Each row below holds a small network's activations on one input, seen along a few directions.
Each table varies a few parts of the input and shows all the possible inputs, shuffled.
Descriptions start from the smaller parts, as in this example, which fits no table here: one of 6 places along a line, together with either a single point or one of 9 places around a ring or (one of 3 separate values, together with one of 5 places around a ring).
Shared parts are said once, and a part with two or three values counts as separate values.
(in the rows, 128 means zero)

Other details of the inputs shift rows strongly along two fixed directions, in all tables alike. That doesn't count.

Table:
R1: [160 160 133 172 137  76  61  93  64  52  99 124 147 122  69 114]
R2: [123 156 154 153 140 147  44 147  68  19 152 180  21 177  97 102]
R3: [155 157 142 157 141  58  52  88  71  54 100 141 154 135  74 112]
R4: [121 103 128 130 124 155 168 115 140 148 121  95 173  99 125 151]
R5: [146 110 104 120 140  90 151 127 126 175 128 124 177 137 134 147]
R6: [129 110 119 120 118 105 161 127 135 162 106 114 171 135 129 150]
R7: [129 121 112 130 114 142 151 111 149 169 106  91 155 110 125 147]
R8: [110 115 133  88 137 181 121 179 150 138 167 161  47 184 155 140]
R9: [120 146 179 152 130  97  53  73  99  35  98 134 161 113  66 121]
R10: [104 102 131 119 122 133 148 103 161 164 125 119 180 112 135 143]
R11: [138 159 141 181 119  90  66  73  75  52  90 127 140 115  70 108]
R12: [ 91 107 135 101 132 206 132 184 142 121 171 141  46 163 155 140]
R13: [106 133 163 103 113 187 137 188 163 130 184 159  42 127 183  96]
R14: [147 137 128 131 105  97 175 132 150 157 114 121 154  80 156 117]
R15: [123 116 122 107 141 205 137 175 136 136 178 151  41 167 154 138]
R16: [119 123  99  97 143 158 130 200 117 141 172 158  48 190 158 128]
R17: [137 156 161 161 136  92  48  57 105  66 109 151 150 118  71 114]
R18: [117 122 104 128 112 116 161 121 132 167 104 108 161 125 127 137]
R19: [140 122 132 123 166 102 167 141 161 139 104  90 167 100 151 108]
R20: [105 109 121 129 110 150 156 111 150 157 109  87 167 100 129 146]
R21: [112 115 102 121 130 189 144 172 120 138 175 157  39 173 166 119]
R22: [120 126 115 119 116 134 149 112 152 172 105 101 161 116 121 145]
R23: [158 137 102 118 122  81 163 136 142 157 125 116 152  87 157 116]
R24: [135 128 169 121 106 126 171 137 163 153 125 105 170  72 145 124]
R25: [167 134 112 113 128  79 170 147 138 153 126 115 158  90 153 128]
R26: [159 159 119 181 138  85  65  73  61  61 109 130 146 115  79  99]
R27: [136 117  92 120 124  93 143 121 129 174 111 112 169 136 140 135]
R28: [105 111 133 113 120 139 159 124 149 152 109  96 177 110 120 154]
R29: [100 113 113 101 126 165 128 177 135 143 164 168  43 191 168 123]
R30: [ 90 100 144  92 143 188 125 174 151 128 186 171  62 173 159 137]
R31: [132 106 121 125 128 104 163 121 135 168 120 127 175 132 129 150]
R32: [120 112 112 117 137 187 149 183 116 131 176 158  43 177 160 131]
R33: [115 119 113 112 135 206 131 163 139 140 177 151  36 165 159 126]
R34: [101 105 129 113 113 134 148 109 160 160 111 104 175 114 135 144]
R35: [139 166 165 156 133  98  55  77  92  51  93 130 147 114  54 122]
R36: [145 185 196 137 136 143  49 149 104  22 169 193  23 135 120  87]
R37: [137 118 121 126 120 139 156 121 146 163 106  90 161 112 118 159]
R38: [123 148 159 175 128 126  66  60  89  43 108 124 149  93  73 107]
R39: [133 126  86 125 123 101 150 126 124 173 110 105 166 128 131 133]
R40: [ 97 114 124 118 112 142 154 114 154 159 109  97 172 107 126 143]
R41: [139 114  95 125 134  91 145 114 129 180 126 125 173 134 140 135]
R42: [147 146 143 125 106 120 165 122 167 163 122 112 157  78 151 124]
R43: [104 119 117 101 132 172 140 193 126 135 164 160  45 187 154 132]
R44: [144 176 181 143 136 121  59 160  88  15 162 202  19 138 125  80]
R45: [143 169 161 169 169  71  67  86 112  34  90 120 146  93  97  64]
R46: [134 110 130 115 132 123 151 113 156 173 123 121 174 124 124 157]
R47: [157 116  90 137 134 114 165 127 111 164 123 101 169 121 131 143]
R48: [124 109 111 129 121 106 157 110 139 175 120 129 169 130 136 140]
R49: [124 117 119 114 116 126 144 108 159 174 107 108 164 123 131 147]
R50: [141 121  83 136 121 110 151 125 120 168 111  96 158 124 135 135]
Description of these inputs: one of 2 separate values, together with either a single point or (one of 4 places along a line, together with either a single point or one of 5 places along a line).
The inputs of R25 and R23 match in every part but the choice among 2 separate values. If R8 is changed in the same way as R25 into R23, which row does it become?
Answer: R49
The inputs of R46 and R17 match in every part but the choice among 2 separate values. If R36 is changed in the same way as R46 into R17, which row does it become?
Answer: R42
Change only the choice among 2 separate values in R50. List by row number the other rows that result.
Answer: R1
Change only the place on the line of 5 in R4. List by row number the other rows that result.
Answer: R9, R12, R28, R30
Change only the choice among 2 separate values in R29. List by row number the other rows that result.
Answer: R6

Table:
R51: [119 130 169 140 114 123 131  80 153 116  93  97 194  72 101 135]
R52: [151 140 131 142 130  69 128  97 124 127  91 107 190  98 110 123]
R53: [130 143 132 132 150 160  91 166  99  71 165 163  36 164 132 105]
R54: [132 113  98 110 112 151 172 153 149 192 148 126 115 134 164 144]
R55: [136 166 158 172 130 105  29  71  71  32 118 163 109 136  63 105]
R56: [135 132 131 134 134  76 118  91 126 127  90 107 197 109 100 133]
R57: [106 133 130 124 154 155  75 154 109  74 162 168  45 177 133 100]
R58: [112 113 143 100 113 175 183 160 184 174 146 113 121 102 171 134]
R59: [146 136 121 152 133  80 131  91 117 123  92 100 189  93 112 116]
R60: [130 146 147 123 135 140  83 159 106  79 172 191  43 167 135 109]
R61: [118  98  99 106 137 162 174 162 147 177 140 108 124 147 155 151]
R62: [133 131 123 149 114  99 125  86 110 127  88  98 188 106  92 140]
R63: [117  98 113  98 123 145 171 157 156 190 148 135 129 150 160 154]
R64: [126 113  98 112 113 152 180 164 143 183 139 117 112 136 162 143]
What is each input in this table made of?
Answer: one of 2 separate values, together with either a single point or one of 6 places around a ring
The inputs of R58 and R51 match in every part but the choice among 2 separate values. If R60 is changed in the same way as R58 into R51, which row does it become?
Answer: R63

Table:
R65: [ 83 101 111  97 110 219 156 133 187 214 134  92 107 154 149 156]
R66: [120 151 153 114 156 163 111 158 144  68 161 138  79 122 143  96]
R67: [106 126 154 153 137  88 118 111 104  78  70 105 175 135  86 120]
R68: [130 152 142 169 103 111 101  67 129  94  95 109 149  67 116  99]
R69: [131 121 124  98 140 135  95 148 109  88 142 164  71 175 116 158]
R70: [150 120  53 151 115  86 185 104 130 207  94  84 192  99 150 135]
R71: [126 137 104 119 146 107  86 151 115 103 150 158  68 156 158  94]
R72: [101 148 140 121 137 135  89 145 148  91 154 162  68 125 159  92]
R73: [149 134 139 108 146 117 103 174 102  98 167 154  71 152 123 124]
R74: [114 136  85 137 143 163  70 125  99 130 138 142  67 203 102 132]
R75: [102 145 153 133 136 119  63  70 145 109  92 106 178 122  74 133]
R76: [128 164 170 137 103  75  99  86 127 105 118 140 174  89 109 125]
R77: [ 99 112 163 144 136 125  87  62 121  91 127 134 199 104  84 138]
R78: [103 128 143 119 161 155  73 128 143 117 131 152  78 200 115 120]
R79: [124 112 139  87  96 154 179 188 183 194 166 145 125 126 177 156]
R80: [117 123 117 104 102  96 179 108 178 202 100 108 213  73 146 129]
R81: [ 80  69 121 109 110 226 181 125 164 195 172 121 126 138 160 160]
R82: [128 133 114 131 144  89  56  76 113 117  89 105 176 153  75 135]
R83: [151 151 172 163 122 141 114  95 112  84  96  92 161  60  99 120]
R84: [126 140 110 103 133 107  88 148 107 114 150 178  74 163 143  93]
R85: [153 151 178 158 102 121 118  93 116  94 111 106 155  62  80 128]
R86: [153 105  70 130 109 114 196 103 125 196  87  91 198 117 108 199]
R87: [110 103  95 150 144 169  94 117  74 111 175 170  87 185 114 139]
R88: [121  66  91 114 134 110 165  90 134 197 121  97 238 125 128 172]
R89: [137 144 171 135  83 172 101 147 126 101 161 165  66 127 132 124]
R90: [ 94 115 117 112 140 132  96 177  90  80 130 131  82 186 124 121]
R91: [139 104  84  82 153 150 191 187 157 175 156  98 117 144 186 128]
R92: [ 75 126 152 134 106 191 112 153 111  77 126 122  66 148 115 117]
R93: [181 154 117 171  99  79 107 101  77 115 109 137 167 120  88 138]
R94: [152 109  83 112 124 151 202 189 127 207 162 117 101 144 155 158]
R95: [124 139 166 128 121 109 104  85 134  80  95 130 169  94  76 163]
R96: [131 155 148 152  88 114 103  66 123 108  95 128 155  74 100  98]
R97: [126 107 112 142 106 133 193  97 178 184  97  62 189  55 152 127]
R98: [117 155 164 128  87 162 102 126 122 106 160 164  58 130 144 116]
R99: [123 146 170 116 155 165 102 172 131  80 155 144  80 117 141 114]
R100: [175 153 114 173 145 102 114 109  68  98  97 101 161 101  93 126]
R101: [144 152 181 137 126  91 111 111 127  89 120 121 170  71  84 130]
R102: [116 108 108  90 128 132 190 163 174 210 140 154 114 151 185 115]
R103: [138 102 112 134 146  85 196 113 177 188  90  83 204  91 157 121]
R104: [167 145 172 154 116  69 110 103 119 104 105 150 175 117  98 126]
R105: [ 99  96 152 131 161 161  97 120 118  98 167 180  97 182 125 126]
R106: [137 123  73 110 101 136 190 162 127 221 160 139 104 162 179 155]
R107: [167 144 138 140 155  83 100 116  89  88 100 102 174  99 104 123]
R108: [136 135  85 154 149 134 106 148  98 103 152 144  53 153 142  96]
R109: [133 107 115  97 160 160 210 180 179 176 148 110 116 141 187 121]
R110: [130 115  54 108 110 141 186 161 132 221 146 143 103 154 174 128]
R111: [166 122  66 143 132 114 208 119 128 185 103  61 200  96 136 139]
R112: [ 69 127 154 114 131 159 103 170 123  72 133 136  83 155 122 118]
R113: [105 137 144 123 151 143  96 150 151  82 156 148  69 121 152  91]
R114: [100 126  93 146 129 150 112 169  68  90 130 130  69 188 111 125]
R115: [128 148 161 122 130 112 109 142 123 112 156 186  74 167 148 111]
R116: [153 154 134 134 113  48  93  91  94 112 112 137 171 121 108 125]
R117: [163 144 176 149 142  73 123 108 115  97 108 129 167 100  85 123]
R118: [128 127 109 121 160 115  91 156 118  93 152 144  67 151 152  92]
R119: [147 155 155 161 122 139 123  81 127  72 104  86 159  66 101 102]
R120: [137 103 131  99 161 162 201 193 165 186 141 115 118 136 185 139]
R121: [153 136 136 112 119 113  90 169 105 105 164 176  81 168 135 127]
R122: [140 146 140 161 144  63 106  84 129 101  91 132 162 105 121  92]
R123: [126 103 129 120  86 155 197  90 168 183  85  80 195  77 113 191]
R124: [120  88 123  86 136 159 198 165 176 184 132 140 111 162 159 181]
The inputs of R101 and R117 match in every part but one. If R72 is changed in the same way as R101 into R117, which row does it become?
Answer: R122
The inputs of R100 and R99 match in every part but one. If R114 is changed in the same way as R100 into R99, which row does it become?
Answer: R112
What is each input in this table made of?
Answer: one of 5 places along a line, together with either one of 4 separate values or one of 8 places around a ring
Change only the place on the line of 5 in R97. List by row number the other rows that result.
Answer: R103, R108, R113, R118
Change only the place on the ring of 8 in R121. List by row number the other rows that result.
Answer: R71, R73, R84, R91, R107, R116, R118
List by row number the other rows that have the place on the line of 5 in common with R96.
Answer: R65, R68, R81, R83, R85, R89, R92, R97, R98, R119, R123
Change only the choice among 4 separate values in R124. List by row number the other rows that result.
Answer: R67, R78, R105
